A small network was shown many inputs. Here are its activations along a few directions, one row for each input.
Each table varies a few parts of the input and shows all the possible inputs, shuffled.
Descriptions start from the smaller parts, as in this example, which fits no table here: line(6) and (point or line(9) or (values(3) and ring(5))).
Shared parts are said once, and a part with two or three values counts as separate values.

Other details of the inputs vary at random and push rows far along two fixed directions, the same in every table; ignore that.

Table:
x1: [-52 -54  25 -10  -3 -50   1 -22 -46  22  17 -28  31  20  63  22]
x2: [ 11  -9 -44 -28  -6  29 -11   4  14 -31  44  -9  12  27 -20 -44]
x3: [  6  31  32  60   2 -26  30 -17  13  44 -67  34 -33 -56  19  41]
x4: [ 60  26 -28   6  -1  27   1 -14  27  -2 -18  22 -34 -13 -45 -25]
x5: [ 58  31 -25  12  -7  30   3 -11  25  -1 -13  16 -46  -9 -43 -25]
x6: [ -4  17 -15 -39  14  30 -18  31  10 -44  22 -17  12  31 -16 -29]
x7: [-54 -57  23  -6  -4 -51  -2 -16 -49  25  16 -25  30  23  61  21]
x8: [-42 -65  -7 -17  -7 -37 -14 -23 -30  41  36 -11  38  10  62  27]
x9: [-56 -40  24  -7   6 -40 -19   9 -33  25  20 -22  41   9  65  46]
x10: [ 52  17   7  53  -7 -19  21 -41  12  60 -54  50 -50 -64  -7  27]
x11: [ 37  19   5  68 -14 -22  29 -42  14  45 -36  41 -45 -54   9  26]
x12: [ 43  19   5  58  -5 -21  21 -45  17  63 -50  49 -37 -67   3  17]
x13: [ 36  51   5  17   7  21  -3  16  28 -16 -26  18 -21 -21 -42 -16]
x14: [-58 -42  27  -9   9 -37 -13   5 -31  26  20 -22  38  13  64  47]
x15: [ 32  58   1  11   7  21  -5  15  25 -17 -28  23 -25 -21 -33 -20]
x16: [ 23  37  46  61   2 -26  22 -17  13  50 -60  44 -38 -68   1  42]
x17: [-60 -40  30  -9   4 -38 -15   3 -32  26  21 -17  38  14  60  48]
x18: [  0  10  -9 -37   4  26 -21  37   8 -44  28 -16  18  24 -32 -24]
x19: [ 15 -13 -43 -27 -12  27  -2   6   7 -39  48 -13   6  27 -29 -31]
x20: [-11  12 -15 -36   3  35 -14  27  11 -48  17 -16  13  33 -22 -27]
x21: [  5  33  34  60  -2 -25  28 -19  13  44 -66  39 -33 -55  13  40]
x22: [  9  -4 -12 -31  -1  23  -4  13  -3 -44  17 -23   8  43 -22 -52]
x23: [-37 -64  -5 -14  -7 -36 -11 -19 -40  42  35 -27  23  20  63  41]
x24: [ 10  -6 -14 -30   3  23  -2  14  -1 -44  16 -27   7  42 -18 -53]
x25: [ 22 -14 -43 -40   3  30 -19   5  12 -28  31 -16   2  35 -19 -33]
x26: [-52 -59  21  -6   1 -50   0 -14 -47  25  15 -30  29  22  65  20]
x27: [-45 -60  29  -7  -9 -50   7 -14 -52  30  13 -19  32  11  56  26]
x28: [ 51  27 -29  16  -8  26  13 -11  31  -6  -5  28 -28 -27 -45 -35]
x29: [ 20  43  41  55   2 -27  23 -18   8  49 -62  49 -38 -70   5  39]
x30: [ 17  38  42  64   2 -29  10 -14  10  48 -60  40 -32 -62  14  40]
x31: [ 28  49   0  12  10  29   4  11  23 -18 -31  22 -22 -19 -41 -18]
x32: [-61 -48  32  -4  -6 -37  -3   0 -32  29  13 -16  37   2  51  55]
x33: [ 18  -6 -43 -27  -5  29  -7   8   6 -31  44 -22  -3  38 -21 -32]
x34: [ 30  56   3   9   9  24   1  11  28 -17 -28  23 -28 -16 -34 -19]
x35: [ -4  18 -13 -41  11  29 -17  29   6 -43  24 -13  18  30 -25 -27]
x36: [ 27  40   1  21   6  27  13  14  39 -20 -33  10 -27 -12 -37 -14]
x37: [ 48  25   7  67 -15 -20  33 -38   6  56 -41  44 -56 -61  -8  28]
x38: [ 54  30 -31  24  -6  27  15 -12  34 -16  -5  16 -38 -14 -33 -28]
x39: [ 54  26 -31  11   1  27   3 -13  38  -1 -15  22 -31 -21 -32 -38]
x40: [ 34  16   3  64  -6 -21  25 -41  18  55 -38  41 -36 -62  17  16]
x41: [ 19  45  38  60   4 -32  15 -17   4  51 -64  46 -30 -69  13  40]
x42: [ 16 -16 -43 -41  -4  28 -14   6  11 -24  39  -8  14  20 -29 -42]
x43: [ 16  32  43  69   6 -22  21 -20   9  50 -65  41 -32 -63   5  42]
x44: [ -7   5 -12 -29   7  38 -14  29  17 -47  17 -26  13  34 -22 -25]
x45: [  8  27  39  67  -2 -24  27 -18  17  45 -64  35 -33 -53   9  43]
x46: [ 16  -6 -41 -27  -9  28  -8   6   4 -31  45 -18  -2  40 -25 -32]
x47: [ -3  16 -14 -43   5  24 -20  36   3 -44  26 -11  18  21 -28 -26]
x48: [ 17  37  38  58   2 -22  25 -17   6  47 -65  48 -37 -70   2  39]
x49: [ 35  50   8  15  10  25   2  12  31 -15 -25  18 -24 -16 -43 -15]
x50: [-37 -58  -5  -5 -13 -39  -1 -21 -44  38  42 -19  27  18  53  41]
x51: [ -5   2  -8 -34   7  34 -14  33   8 -45  25 -15  16  27 -35 -23]
x52: [-66 -41  22  -6  -2 -41   2  -1 -33  28   9 -14  41   8  56  52]
x53: [ -2  19 -18 -38  12  27 -23  36   7 -45  21 -17  15  27 -15 -30]
x54: [ 27  50   1  13   9  30   2  11  25 -19 -31  23 -27 -17 -36 -19]
x55: [-61 -48  25  -5   9 -32 -12   4 -33  23  16 -22  38  12  61  47]
x56: [ 10  -5 -13 -31   0  22  -2  12  -6 -43  18 -23  12  40 -27 -51]
x57: [ 27  44   6  20   2  32   5   9  35 -20 -32  15 -28 -13 -40 -15]
x58: [ 13  -9 -45 -29  -5  28  -9   3  11 -30  44 -10  17  24 -25 -43]
x59: [-63 -42  27 -11  -6 -37  -2  -1 -36  28  11 -11  36   0  55  52]
x60: [  6  -5 -12 -38  -1  17  -1   9  -4 -48  22 -25   6  32 -30 -49]
x61: [-11   6 -16 -40  -1  29  -3  32  11 -47  20 -15  16  28 -33 -23]
x62: [ 16  -9 -44 -24  -9  27  -5   3   8 -39  46 -15   9  31 -26 -32]
x63: [-50 -59  26  -6  -7 -55   3 -16 -52  29  14 -20  28  11  53  25]
x64: [-62 -46  31  -1  -2 -36  -6  -3 -32  29  11 -19  41   8  56  54]
x65: [ 29  44   6  20   9  31   1  12  30 -19 -29  19 -27 -15 -40 -17]
x66: [ 20 -14 -41 -41  -1  30 -21   3   9 -28  32 -12   3  37 -24 -33]
x67: [-34 -61  -4 -13 -10 -36 -10 -22 -44  44  34 -21  25  16  51  42]
x68: [  6  -1 -13 -34   3  18  -3   6  -3 -47  20 -28   9  37 -26 -50]
x69: [-10  11 -15 -37   4  35 -12  27   9 -46  17 -17  18  31 -27 -26]
x70: [ -8  11 -17 -35  15  35 -16  31   8 -46  18 -17  13  30 -19 -29]
x71: [ -8   0 -11 -33  -1  31  -4  33  16 -47  22 -19  16  31 -37 -20]
x72: [-35 -65  -3 -16 -13 -36  -8 -19 -45  44  36 -19  23  12  47  42]
x73: [-50 -56  23  -9   2 -49   2 -20 -44  21  16 -33  30  19  67  21]
x74: [ 28  42   3  20   2  27  13  12  36 -19 -31  14 -22 -13 -47 -12]
x75: [  5  -4 -15 -30   2  18  -6  11  -6 -44  19 -24   8  40 -29 -52]
x76: [-66 -42  20 -12   2 -33  -7   1 -33  22  12 -22  38  12  66  46]
Description of these inputs: line(4) and (values(3) or ring(6) or (values(2) and line(5))).
Changing only the line(4) part turns x50 into x46. The same change can be made to x64. Which row results?
Answer: x57
Which other rows does x12 become when the ring(6) part takes its other values? List them by row number.
Answer: x4, x50, x58, x62, x67
Which other rows does x70 become when the values(2) part takes its other values? List them by row number.
Answer: x55
Which other rows does x75 become when the values(3) part takes its other values? List them by row number.
Answer: x56, x68

Table:
x77: [ 26  44  46  69   7 -23  25 -14  15  48 -77  41 -48 -66   6  41]
x78: [  0  18  -3 -25   7  30  -4  29  18 -45  10 -11  10  15 -35 -28]
x79: [-29 -34   8  -2   1 -28  -4 -16 -26  21  16 -12  18   8  49  18]
x80: [  2  20  -8 -26   9  28 -12  30  18 -44   7  -9  11  14 -28 -31]
x81: [ 51  38   7  37   1   1  12 -22  19  27 -47  38 -47 -46 -23  -5]
x82: [ 20   9 -11   2  -5  17   7  -1  10 -22   1  -3 -15   9 -23 -25]
x83: [ 47  37   2  50   1   8  20 -22  29  20 -50  27 -48 -36 -18  -1]
x84: [ 10  33   6   1   5  26   2  19  21 -28 -11   6  -3  -4 -37 -19]
x85: [ -2 -14 -22 -30   1   9 -18   4  -6 -11  34 -11  15  22   1  -7]
x86: [-73 -50  49  12  -3 -58  -1  -7 -45  48   2 -11  39  -2  74  74]
x87: [-30 -14  13 -21   1  -1  -7  20  -8 -17  14 -20  23  22   8  11]
x88: [ -3 -14 -16 -28  -2   2  -9   6  -9 -18  26 -14  18  23  -2 -27]
x89: [  5  -9 -16 -27  -6  12  -5   7  -5 -28  24 -19   7  31 -20 -27]
x90: [-12  10  13  -7  11  -1  -9  14   4  -7  -6  -3   5   0   6   5]
x91: [-15 -25  -7 -14   0  -3  -6   0 -17  -7  23 -24  11  26  18  -4]
x92: [ 11  29  -3 -14  11  34 -11  31  17 -38  -1  -8  -4  20 -36 -24]
x93: [ 11  -5 -13  -5  -2   5  -7  -2  -4   3  13  -3  -3   5  -5   5]
x94: [-53 -60  15  10 -14 -51   3 -22 -37  53  20 -10  26  -2  69  64]
x95: [ 32  16 -32 -18  -3  34  -2   9  19 -33  19   4  -8   9 -49 -35]
x96: [  6  32   6   0   4  20   8  15  15 -24 -16   8  -6  -8 -30 -13]
x97: [ 22  11 -11  -4  -4  10   7  -1   7 -16   2   2  -9   2 -28 -30]
x98: [-36 -13   9 -20   6  -3 -17  19 -11 -13  17 -14  35  16  15   5]
x99: [ 26  51  44  73   5 -22  28 -17  13  50 -84  46 -53 -68   4  42]
x100: [ 38  31  15  69  -2 -17  28 -35  24  47 -63  45 -43 -62   6  15]
x101: [-16 -28 -16 -17  -4   1 -11   3 -10   1  33 -20  15  23  17   9]
x102: [  8  -9 -21 -32  -3  20  -6   8   0 -26  24 -10   8  20 -30 -32]
x103: [-23   5  -3 -32  10  13 -16  24  -3 -28  13 -16  18  26   0  -9]
x104: [-39 -56  24   5  -5 -52  -3 -24 -47  57   8  -9  20  -5  64  54]
x105: [ 50  37   3  47  -8   2  20 -22  21  25 -41  38 -48 -47 -30  10]
x106: [-11 -20 -21 -20  -2  11   0   3   3 -21  26 -17  18  26  -3 -18]
x107: [-34 -11  10 -22   0   0  -4  19 -13 -17  12 -17  23  24   8  11]
x108: [-49 -54  12   6  -6 -50  -6 -23 -35  56  21  -8  28  -4  78  58]
x109: [-71 -43  44   8   6 -59 -11  -8 -43  51   2  -9  39  -5  82  68]
x110: [ 29  18 -36 -15  -2  37  -6  12  28 -32  17   3  -7  10 -37 -39]
x111: [ -5 -21 -16 -32  -2   5 -13   5 -11 -11  26 -10  19  19  -3 -20]
x112: [ 17   8 -30 -22   5  33 -10   7  21 -34  16 -12  -1  27 -21 -38]
x113: [-33 -41  -2  -1  -9 -26   3 -11 -19  27  25  -6  23   1  38  31]
x114: [ 23   8 -22 -25   1  25  -8  12   5 -33  17 -18  -5  29 -32 -39]
x115: [ 46  33  -1  41  -3  -3  14 -21  20  28 -36  41 -35 -50 -17   5]
x116: [-26 -35   3   5  -7 -21   5 -15 -14  18   9 -12  14  10  33  24]
x117: [ -1  -8  -6   1  -3   0   8  -6  -2  -7   8  -4   1   4  -1 -14]
x118: [ 46  32  27  67  -9 -21  31 -37  10  55 -68  49 -57 -68 -12  25]
x119: [ -7 -16 -18 -22   0   8  -7   5  -5 -23  26 -15  17  23   4 -26]
x120: [  7  34   1  -2   7  18   0  17  16 -22 -19   9  -5  -9 -23 -16]
x121: [ 34  24 -23 -21   4  29  -8   8  16 -34   9  -5 -12  17 -37 -48]
What do these inputs look like to the network?
Answer: ring(5) and (values(3) or ring(6))
Changing only the ring(5) part turns x85 into x105. The same change can be made to x109. Which row results?
Answer: x86
Which other rows does x97 become when the ring(6) part takes its other values? List them by row number.
Answer: x95, x102, x106, x113, x117
Which other rows does x90 become when the ring(5) part takes its other values? List them by row number.
Answer: x77, x78, x80, x87
Which other rows does x84 become when the values(3) part takes its other values? List them by row number.
Answer: x78, x96

Table:
x122: [ 5  0  0 13 -6 -2 12 -8  2  4 -6  4 -8 -7 -5  3]
x123: [  8  46  22  12  10  17   4  23  22 -17 -34  14 -13 -18 -27   0]
x124: [ 25  17   2  17  -3   7  12  -6  10  -2 -19   9 -22 -11 -21 -12]
x125: [ -5 -10 -13 -27   3   7 -13   8  -5 -17  23 -11  15  19  -4 -19]
x126: [ 27  22   2  13   0   5   8  -6   8   0 -21  13 -22 -15 -18 -15]
x127: [-41 -42  33  22  -3 -62   5 -29 -41  61  -9   0  15 -18  74  54]
x128: [ 22  15   2  17  -2   5  10  -8  11   0 -19   7 -21  -9 -14 -11]
x129: [-29 -34  17  27  -7 -45   7 -26 -24  56  -2   6   8 -22  56  57]
x130: [ 14   9   0  19  -4   2  14  -9  10   5 -14   9 -16 -11  -6  -1]
x131: [-25 -29 -20 -47   4   6 -23  15 -15 -27  46 -30  35  42  11 -21]
x132: [-30   8  -3 -46  13  31 -23  46   5 -58  25 -29  31  44 -18 -21]
x133: [ 30  20 -13  13  -5  16   7  -4  20  -1  -8  15 -21 -14 -26  -7]
x134: [-32 -41 -22 -44   1   1 -23  10 -18 -11  50 -28  37  38  20   0]
x135: [ 29  20  -9  11  -1  11   3  -6  16   7 -12  19 -20 -19 -20  -5]
Changing only one part turns x125 into x131. The same change can be made to x135. Which row results?
Answer: x134
What do these inputs look like to the network?
Answer: values(2) and (point or ring(6))
Which other rows does x124 become when the values(2) part takes its other values? List them by row number.
Answer: x128
